Each row below holds a small network's activations on one input, seen along a few directions.
Each table varies a few parts of the input and shows all the possible inputs, shuffled.
A made-up example of a description, with smaller parts first: one of 3 separate values, together with either a single point or one of 11 places along a line or (one of 6 places along a line, together with one of 8 places around a ring).
Shared parts are said once, and a part with two or three values counts as separate values.
In the rows, zero is written as 128.

Other details of the inputs vary at random and push rows far along three fixed directions, the same in every table; ignore that.
To show where, the next rows are all for the same input, with only those details redrawn:
[ 84 152 137 154  48 127 224 176 120 152  92  82  85]
[165 147 105 134 117  95 137 127  97 144 119 204 129]
[115 156 144 159 155  96 173 178 188 154 117 141 157]
[165 147 104 134 117  95 137 127  97 143 119 204 129]
[ 97 134 154 140 191 186 105 152 193 111 158 108 160]

A family of inputs:
R1: [ 86 127 135 132  82 185 128 148 126 122 138  10  90]
R2: [194 140 101 121 102  93 131 126 108 144 117 186 139]
R3: [131 167 154 134 138  90 164 171 196 154 115 128 164]
R4: [ 50 102 122  92  97 169 153  97 146  89  94  19  80]
R5: [116 144 152 140 148  58 139 179 186 151 104 107 152]
R6: [169  90 122 102 149 179  58 113 126  86 143 154 146]
R7: [154 124 118  96 159 158  37 102 114 124 176 130 138]
R8: [113 152 121 111 154  81 198 117 218 136  88 129 157]
R9: [119 100 115  96 202 148  88  35 111  87 147 137 137]
R10: [181 111 123 143 120  89 154 118  82 137 125 194 146]
R11: [126 134 152 142 146  82 161 190 207 131 101 139 148]
R12: [145 107 118 107 164 149  33 114 120  87 156 141 120]
R13: [161  92 133  86 148 178  56 113 127  98 150 158 146]
R14: [158 131 121 101 153 182  60 108 129  90 166 160 130]
R15: [ 56 131 115  95  97 175 158  88 144 104 110  14  80]
R16: [ 86 129 160 161  56 114 239 171 110 136 102  85  86]
R17: [103 123 160 127 186 189 105 148 189 133 161 101 178]
R18: [149 140 121  99 160 157  35  98 112 111 170 130 137]
R19: [122 111 108 124  43 217 116  94  41 107 130 114  66]
R20: [121 127 148 137 148  60 140 183 189 163 111 106 153]
R21: [136 111 143 121 179 152  58  89  86 104 178 139 145]
R22: [149  91 142 136 164 180  78  93 108  91 169 168 140]
R23: [117 138 176 155 158  85 187 164 173 148 124 136 173]
R24: [ 84  99 155 132  70 203 141 157 149  94 111  50  84]
R25: [166 153 114 124 112  96 136 119  91 153 116 198 145]
R26: [101 125 140 150 198 164  84 146 177 133 160  73 168]
R27: [ 88 100 138  90 195 165 123 102 231  78 115 101 164]
R28: [149  97 117 121 158 152  28 107 125  93 150 140 122]
R29: [123 122 173 153 158  87 189 169 175 160 130 135 173]
R30: [ 97 134 154 140 191 186 105 152 193 111 158 108 160]
R31: [ 89 125 154 108  71 210 149 151 138 124 138  39 100]
R32: [180 116  99 127 113  61 105 133  98 140 106 165 128]
R33: [178 131 122 107 103  82 125 131 109 129 100 196 137]
R34: [115  92 127 112  61 180 114  90   8 117 156  86  69]
R35: [126 124 111 144  32  86 180 119   9 137 112 126  50]
R36: [128 136  88 151  16 102 161 117  23 159  97 123  53]
R37: [179 134 100 136 114 100 139 124  93 154 115 192 146]
R38: [105 133 146 146 184 156  71 146 202 120 163  76 144]
R39: [185 142 106 132 100  91 125 123 117 141 116 197 123]
R40: [101 113  87  78  65 209 151  38  54  91 105 108  72]
R41: [156 157 105 131 123  70 114 117  78 164 123 173 134]
R42: [160 140 101 128 122  73 115 121  80 176 129 172 135]
R43: [141 144  75 109 148  64 144  61 104 147  93 174 127]
R44: [104 160 135 167 165  70 151 176 177 164 124 116 147]
R45: [148  93 128 134 178 155  61  95  87 104 176 133 147]
R46: [ 54 100 149 108 108 197 203  83 133  87 110  46  97]
R47: [110 126 157 188 167  61 161 163 172 155 129 118 150]
R48: [118 166 136 153 153  64 143 178 192 156 126 109 138]
What do these inputs look like to the network? -> one of 2 separate values, together with one of 4 places along a line, together with either a single point or one of 5 places around a ring
Changing only the choice among 2 separate values turns R28 into R24. The same change can be made to R41. Which row results? -> R25
Changing only the choice among 2 separate values turns R42 into R17. The same change can be made to R1. Which row results? -> R2
Change only the place on the ring of 5 in R18. List by row number the other rows that result. -> R1, R7, R38, R48
Which other rows agree with R35 in the choice among 2 separate values and the place on the line of 4? List them by row number. -> R9, R21, R34, R45, R47
Change only the choice among 2 separate values in R22. List by row number the other rows that result. -> R47
Change only the place on the line of 4 in R29. List by row number the other rows that result. -> R13, R17, R31
Change only the place on the line of 4 in R6. List by row number the other rows that result. -> R2, R10, R37
